Each row below holds a small network's activations on one input, seen along a few directions.
Each table varies a few parts of the input and shows all the possible inputs, shuffled.
Descriptions start from the smaller parts, as in this example, which fits no table here: ring(8) and (point or ring(9) or (values(2) and line(6))).
Shared parts are said once, and a part with two or three values counts as separate values.

Other details of the inputs shift rows strongly along two fixed directions, in all tables alike. That doesn't count.

Rows:
R1: [-1.25 -0.46  0.39 -2.08  3.47  2.47 -2.08  4.47  1.22 -0.80 -0.75]
R2: [-5.59  0.86 -0.94 -3.27 -0.92 -0.71  1.66  1.29 -2.36  0.98  0.17]
R3: [-0.89 -2.10  3.33 -2.25  1.98  2.67 -2.65  2.25 -0.10  1.97 -2.10]
R4: [ 5.36  0.09 -2.38  1.56 -1.60  0.34  2.53 -5.01  1.33  0.33  1.62]
R5: [-5.59  0.80  0.68 -3.58 -0.89  0.28  2.20  1.01  2.41 -0.15  1.67]
R6: [-5.75 -0.13  0.66 -3.34 -1.50 -2.04  1.96  1.36 -1.61  1.05  0.13]
R7: [-3.13  1.69  3.00 -0.48  1.30  1.00 -1.43  3.46 -1.26  0.24 -1.77]
R8: [ 2.14  0.10  0.50 -0.25  4.56  4.86 -6.10  6.39 -5.74 -0.57 -5.02]
R9: [ 2.15 -2.62 -2.90  0.82 -2.59 -4.10  3.48 -6.20  3.50  1.03  3.40]
R10: [-7.20  0.01  1.44 -4.37 -1.55 -2.61  3.80 -0.29  3.73  0.49  2.78]
R11: [ 0.32  0.55 -1.04  3.32 -3.14 -5.69  2.30 -4.84  1.92 -0.02  3.03]
R12: [-8.08  1.72 -0.99 -3.16 -2.22 -2.98  4.51  0.93  1.53  1.30  3.65]
R13: [ 5.08  1.13 -2.56  3.39 -1.10 -0.14  0.65 -2.96 -3.26 -1.45 -0.26]
R14: [-7.24 -1.61 -0.60 -4.07 -2.50 -4.85  2.34  0.46  0.03  1.77  2.43]
R15: [-1.45 -0.68  3.43 -3.11  1.06  3.02 -0.84  1.69 -0.14  1.89 -2.44]
R16: [ 3.86 -0.12 -1.65  5.14 -1.20 -2.27 -0.67 -2.10  0.52 -1.06  0.96]
R17: [ 4.55  1.30 -2.44  4.49  0.27 -1.52 -0.22 -1.58 -0.23 -1.03  1.33]
R18: [ 5.21  0.67 -1.34  2.12 -3.11  0.48  2.44 -5.91  1.28  0.45  0.24]
R19: [-0.63 -1.32 -0.68 -3.46  3.01  2.20 -1.13  2.74  0.65  1.82 -0.59]
R20: [ 4.87  2.34 -1.48  4.96 -0.28  0.26  0.37 -1.83 -0.87 -1.58  0.60]
R21: [-1.79 -0.84  3.93 -1.54  2.12  1.52 -3.22  2.84  0.48 -0.43 -1.11]
R22: [ 4.57  1.24 -1.37  2.63 -0.70  0.45  1.25 -3.17  1.75 -2.26  1.51]
R23: [ 8.69 -0.97 -0.38  5.85  0.53  1.48 -4.49 -0.83 -4.07 -2.14 -4.28]
R24: [ 1.79 -1.66  3.39  0.69  5.00  5.88 -6.66  5.82 -0.70 -1.82 -5.21]
Each input here is: line(4) and ring(6).
The inputs of R24 and R16 match in every part but the line(4) part. If R21 is changed in the same way as R24 into R16, which row does it become? -> R11
Which other rows does R22 become when the line(4) part takes its other values? List them by row number. -> R4, R13, R20
Which other rows does R2 become when the ring(6) part takes its other values? List them by row number. -> R6, R8, R13, R14, R23
Which other rows does R18 become when the ring(6) part takes its other values? List them by row number. -> R3, R4, R9, R15, R19
